These are the activations of a small neural network, seen along a few directions. Each row is one input.
In each table, some parts of the input vary, and every possible input appears once, in random order.
Descriptions start from the smaller parts, as in this example, which fits no table here: one of 6 places along a line, together with either a single point or (one of 2 separate values, together with one of 5 places around a ring) or one of 11 places around a ring.
Shared parts are said once, and a part with two or three values counts as separate values.

Other details of the inputs vary at random and push rows far along two fixed directions, the same in every table; ignore that.

Table:
x1: [-2  2  1 -2 -1  4  1  2  2  4 -1 -2]
x2: [-2  1  0  1 -2  4  3  2  2  3  2 -1]
x3: [-1  3  1  0 -1  5  2  1 -1  2 -1 -2]
x4: [-1  1  1  1 -2  4  2  2  2  2  2  0]
x5: [-1  2  1  0 -2  5  2  1 -1  3 -2 -2]
x6: [-3  2  0 -2 -1  4  1  3  2  4 -2 -2]
x7: [ 3  1 -2  0 -1  3 -4  1 -1  5  6  1]
x8: [ 2 -2  7 -1 -4 -1 -4  5  0  1  1 -2]
x9: [-3  0 -1  1 -3  5  1  3  2  4 -1 -1]
x10: [ 1  4  2  1 -1  6  1  0  1  0  0  0]
x11: [-1  2  0  0 -2  5  1  2  0  3 -3 -2]
x12: [-3  0  0  1 -6  2  1  0  1  2  1 -2]
x13: [-1  0  2  2  0  1 -5  2 -2  5  6  2]
x14: [ 0  4  2  0 -4  3  0 -2  0 -1  1 -2]
x15: [-1  4  2 -2 -1  4  2  2  2  2  1 -1]
x16: [ 0  4  2  1 -1  5  2  1  0  1  0 -1]
x17: [ 3 -2  6  1 -5 -1 -3  5 -3  0  0 -2]
x18: [-23 -55  21 -10  47  -8   1 -38 -11 -20  -4  20]
x19: [ 5 -1  3 -1 -2 -1 -2  1  1  5  0 -4]
x20: [ 0  2  1  2 -2  5  1  1  3  1  2  1]
x21: [ 6 -3  1  2 -3  0 -2  1  1  5  1 -3]
x22: [ 2 -1  6  2 -3  1 -5  5 -2  1  0 -1]
x23: [  6   2 -20   1   8 -22   9  -1  -2 -21 -10  12]
x24: [-3  2  1 -2 -4  2  0  0  2  2 -2 -3]
x25: [  5   0 -18   2  10 -25   4   4  -7 -17  -7  13]
x26: [-1 -1  3  3 -2  0 -5  3 -2  3  5  1]
x27: [-1  2  1  2 -5  3  0 -2  3  0  3  0]
x28: [-2  3  1 -2 -1  3  2  3  1  3 -1 -2]
x29: [-1  2  1  1 -5  3  1 -1  3  0  3 -1]
x30: [ 2 -3  4  2 -6 -1 -3  6  0  1  2 -1]
x31: [ 5  2 -1 -4 -1  2 -4  0  0  4  4 -2]
x32: [ 6  1 -1 -2 -1  3 -4 -1 -2  3  3 -2]
x33: [ 6  1  0 -4 -2  1 -3  1  1  4  1 -4]
x34: [-2  3  2  3  3  1  1  2  2  0  3 -9]
x35: [-1  3  2  0 -5  3  1 -2 -1  0  0 -3]
x36: [-3  2  1 -2 -4  2  0  0  1  2 -1 -3]
x37: [ 0  3  2  1 -1  5  2  1 -1  2  0 -1]
x38: [ 1  1  0  1  0  2 -5  2 -1  5  6  2]
x39: [-2  3  2 -2 -1  3  2  3  2  3  0 -2]
x40: [  3   1 -21  -3   9 -25  10   1  -2 -19 -10  11]
x41: [-3  0 -1  1 -6  3  0  0  2  2  0 -2]
x42: [-1  2  1  0 -5  3  1 -1 -1  1 -1 -4]
x43: [-2  1  1  6  1  1  1  2  2  0  5 -8]
x44: [  3   0 -22   0   8 -23  10   0  -4 -19 -13  10]
x45: [-2  1  0  1 -5  2  1  0  1  1  2 -2]
x46: [-1  3  2  0 -5  3  1 -1 -1  1  0 -3]
x47: [ 3  3  0 -4  1  2 -5  1 -1  5  4  0]
x48: [-2  3  0  3 -1  5 -1  0  4  2  1  1]
x49: [-3  0 -1  1 -6  3  1  0  1  2  0 -2]
x50: [-1  4  2 -2  0  4  1  2  3  1  1 -1]
x51: [-3  2  1 -2 -4  2  0  0  2  2 -1 -3]
x52: [  4  -1 -22   1   8 -24  11   0  -1 -20  -8  13]
x53: [ 1 -1  7  0 -2  0 -6  5  1  1  0  0]
x54: [-1  5  1  2 -1  5 -1 -1  2  2 -1  0]
x55: [-1  2  0  0 -2  5  2  1 -1  3 -2 -2]
x56: [ 4 -1  6  2 -2 -2 -1  2 -3  5  0 -4]
x57: [-1  2  1  0 -5  3  1 -1 -1  1 -2 -4]
x58: [ 5 -1 -2 -1 -2  3 -4 -1  0  4  6 -1]
x59: [ 0  2  1 -3  2  2 -6  1 -1  5  4  1]
x60: [  8  -3 -16   0  11 -28   8   4  -3 -14 -10  10]
x61: [ 1  3  2  2  0  1 -5  2 -4  4  3  1]
x62: [  5   0 -22   1  11 -22  11   3   0 -19  -8  14]
x63: [-3  5  1  0 -3  2 -3 -3  4  1  0 -1]
x64: [ 1 -3  5  3 -4  1 -5  6  1  1  2  1]
x65: [  0   3   2   6   2   2   1   1   0   0   3 -10]
x66: [-1  2  3 -1  1  0 -5  2 -2  5  4  1]
x67: [-3  3  0  3 -5  3 -2 -3  4  1  1  0]
x68: [  4   2 -20  -2   9 -24  10   0  -1 -20  -9  12]
x69: [-2  0 -1  1 -2  5  2  2  2  4  0 -1]
x70: [ 5  3 -1 -1  0  3 -4  1 -3  4  3  0]
x71: [ 0  5  2 -1  0  4  1  1  3  1  1  0]
x72: [-2  0  0  1 -3  4  2  2  1  4  1 -1]
x73: [-2  5  1  2 -4  3 -3 -4  1  0 -1 -1]
x74: [ 6 -3  0 -1 -3  2 -3  0  1  4  2 -3]
x75: [-2  4  2 -2 -4  2  1 -1  2  0  1 -2]
x76: [ 6 -2  4  1 -2  1 -2 -1 -1  4 -1 -5]
x77: [ 3 -3  4  3 -3 -3 -1  3  0  6  2 -2]
x78: [-29 -49  40  -9  36  22  -4 -43  -3  -1   1   7]
x79: [ 7  0  1 -1 -2  3 -3  0 -1  3  0 -4]
x80: [ 2  3  0  0  1  3 -5  1 -3  5  3  1]
x81: [-1  4  3 -1 -3  2  0 -2  3 -1  1 -1]
Description of these inputs: one of 3 separate values, together with either a single point or one of 10 places around a ring or (one of 2 separate values, together with one of 8 places along a line).
Changing only the choice among 3 separate values turns x39 into x2. The same change can be made to x47. Which row results?
Answer: x7
Changing only the choice among 3 separate values turns x11 into x6. The same change can be made to x14. Which row results?
Answer: x68
Which other rows does x81 become when the choice among 2 separate values takes its other values? List them by row number.
Answer: x71

Table:
x82: [ 34  31 -18   4 -37  -8   1  30   1  11  -1 -11]
x83: [ -1 -29  31   0   8  19  -4 -22  -2  14  13 -19]
x84: [-27 -18  21 -10   0  38  16 -36   4  -1 -10  -6]
x85: [ -1 -12  29  -6 -21  19  -7   4   7  22   8 -18]
x86: [ 11 -24 -20  -4  15 -38  19  -1 -13 -32 -19  19]
x87: [  7 -16  11  -6   4 -11  -4 -14  -4  -8  -2  -2]
x88: [-11   9  21  18 -20  25 -11  13   4  24  13 -24]
x89: [ -5 -30   9 -12  28  -2 -11 -35 -12 -13   0  11]
x90: [ 14  32 -16  19 -30 -11   4  35   4  10   2 -20]
x91: [-27 -13  19  -2   3  39  18 -36   9   4   0 -20]
x92: [  4  19   3   7 -16  -4   2  27   0  10  -5 -15]
x93: [  5 -18  23   2   8  23  -9 -21  -2  17   9 -16]
x94: [-19 -21  30   8  -5  22  -8  -7  -5  12   0  -2]
x95: [ -1 -11 -28   4  27 -33  14  -4  -6 -31 -13  39]
x96: [-12 -14  18  -4  13  27 -10 -19  -5  20  19  -8]
x97: [ -2 -32   3 -15  24   3  -8 -24  -4  -3  -2  11]
x98: [-11  20  25   5  -8  31 -10  11   8  27  16  -8]
x99: [  3  34 -13  13 -18  -9  -1  37   2   5  -7 -10]
x100: [ -6  -8 -12   5  17 -30   3   0   1 -37  -5  21]
x101: [ -4  -8 -22   3  35 -36  16   8  -1 -38 -14  25]
x102: [-17 -12  19 -10   5  22 -10 -12   5  18  16   5]
x103: [  2  25 -15  -2  -6 -11  -6   8   0  -4   6  11]
x104: [-2  5 -9  7 -5 -8 -1 17 11 -8  2  9]
x105: [ 12  34 -23   1 -20  -2  -1  24  -1   9   6  10]
x106: [  3  38 -41  -4  -7 -13  32  10  10 -22 -24  -3]
x107: [ 24  37 -23  -4 -11  -2  -6  26  -1   9   0  -9]
x108: [ -7  -9  -3  13  15  -7   5   3   3 -15   7   5]
x109: [  0 -39  13 -13  39 -16  10 -22  -8 -16 -11   6]
x110: [ 10   6 -43 -10  11 -32   5   7  -1 -15  -8  23]
x111: [ 13 -19 -16  -9  40 -29   9 -14  -9 -23 -20  15]
x112: [ 11  28 -39  18   1 -27  10  20   5 -13   3  13]
x113: [  3 -26  21  -7  16   4 -12 -32  -6  -3  -2   1]
x114: [ 14  11  -2   8 -20  -3   5  19   1   7   8 -22]
x115: [-5 10  0  4  3 12 -4  0  1 13 19 -2]
x116: [-11  16  23  -5  -3  32 -11   4   2  28  19 -10]
x117: [ -1  15 -10   5  -8  -3  -2  13  11   4   5  14]
x118: [-26 -36  24   2  12   6  -5 -15   0   1  -3   4]
x119: [ -2  -7  34  -3 -21  16 -11  -3   0  12  10 -21]
x120: [-16 -23  23   4   7  16  -3  -6  -1  -4   6   8]
x121: [-21  12  19  -6 -21  36   6 -24  12   5  -3 -20]
x122: [-13  -5  21 -12  14  26 -10 -11  -6  20  11  -5]
x123: [ 20  26 -12   1 -18 -15   8  34   1   2  -4 -15]
x124: [ 23  16  -7  -2 -27  -5  -3  20   9  15   2 -13]
x125: [ 31  42 -27   1 -35   5  -9  30  -2  16   4  -6]
x126: [-18 -17  15   6   7  -8  -7 -10  -5 -13  -6   6]
x127: [ 15 -16  -4  -4  12  -6   0 -13  -9  -6 -11  10]
x128: [  3  -4 -31  -9  24 -36   2 -12 -11 -29  -9  26]
x129: [ 24  -6 -34  -5  13 -35   6  -1   1 -19 -18  16]
x130: [  5  50 -30  -1 -44  11  17  18  23   7 -11 -16]
x131: [ -5 -46  -1  -8  48  -7   1 -38 -14 -18  -1  14]
x132: [ -5  -3  30   7 -27  25  -7   8  -3  24   4 -16]
x133: [  8  16 -14  -5 -12   7  -5   9  -7  12   4   7]
x134: [ -1   6 -26   6  17 -36   5  -2   0 -31  -7  30]
x135: [ -5  10  31   8 -32  17 -14   9   2  19   8 -22]
x136: [-14 -28  21  -1   2   1  -1  -7   1   5  -5  -1]
Changing only one part turns x125 into x131. The same change can be made to x120. Which row results?
Answer: x108
Changing only one part turns x96 into x110. The same change can be made to x88. Which row results?
Answer: x118
Describe the family of inputs behind these rows.
Answer: one of 5 separate values, together with either a single point or one of 10 places around a ring
A walk changes only the place on the ring of 10. It starts at x134 and steps to x100. List the rest of the walk in order.
Answer: x126, x135, x119, x87, x113, x89, x128, x103
Which other rows does x123 become when the choice among 5 separate values takes its other values? List them by row number.
Answer: x85, x86, x114, x119
Which other rows does x84 become when the choice among 5 separate values takes its other values? List them by row number.
Answer: x91, x106, x121, x130
A walk changes only the place on the ring of 10. It starts at x98 and steps to x116. List the rest of the walk in order.
Answer: x122, x107, x111, x109, x123, x92, x99, x101

Table:
x137: [ 28  13 -36  -5 -10 -28   7  11   0 -19 -17   6]
x138: [  3  16  24  12 -30  20 -23  14   1  23  23 -20]
x139: [  0  24 -29  -1   0 -30  23  24  12 -22 -18   2]
x140: [-21  -4   7  -3  12   9   8 -31  -3 -17 -10   3]
x141: [ 24  12 -28   9   2 -37  15  23  -1 -13 -10  -1]
x142: [ -9  26   6   7 -32  42  -4  -8  18  21  21 -18]
x143: [ 14  17 -33  10  -2 -38  -8  20   0 -17  -3  18]
x144: [-20 -13  -4   1  23  17  15 -27   8  -5   7   3]
x145: [  3 -28  12  -3   6  -5   0 -21  -4  -6  -9  -2]
x146: [-22  -4   8  -3  24  14  14 -25  -3 -11  -9  -2]
x147: [ 16  16 -31  13   8 -36   5  27  -6 -16   0   5]
x148: [ 21  19 -39  -7  -6 -26   0  11  -3 -14 -12  19]
x149: [-24 -16  15  -8   5  -2   8 -16   9 -16  -9   1]
x150: [-25 -27  14   4  -3   2   8  -7  -1  -9 -13  15]
x151: [ -5 -23   4 -15  20   4   4 -19  -9   5  -4   2]
x152: [-11 -22  12   4  28  -2 -10  -7  -4   2   7   8]
x153: [ -9 -19  12  -4  29   3  -7  -7  -5   2   8  15]
x154: [ -8 -19  12  -4  16  -1 -14 -14  -4  -4   7  20]
x155: [ 10  11  24   3 -25  30  -7  11   5  35   8 -33]
x156: [  3 -27   9 -12  20   7   6 -15  -4  -1  -8  -3]
x157: [  6  49 -19  17 -50   6   9  58  11  19  -6 -11]
x158: [  6  16  14  -9 -36  30 -15   2   1  32  11 -19]
x159: [  3  22  20  -5 -29  29 -21  10   3  31  19  -6]
x160: [ -2 -26  14   5  12  -7  -4 -18  -9 -14   4  -1]
x161: [ -4 -20   5 -14  24   7  -2 -15  -7   4  -3  10]
x162: [  1  21  21  -5 -17  34 -16  15   3  38  20 -11]
x163: [  1 -29  18   1   8  -9   0 -18  -3  -8  -2   0]
x164: [ 21  15 -32  12   5 -34  10  23  -6 -18  -3  -2]
Describe the family of inputs behind these rows.
Answer: one of 2 separate values, together with either one of 4 places along a line or one of 10 places around a ring
Changing only the choice among 2 separate values turns x144 into x142. The same change can be made to x157. Which row results?
Answer: x150
Which other rows does x160 become when the place on the ring of 10 takes its other values? List them by row number.
Answer: x137, x138, x143, x145, x148, x154, x158, x159, x163
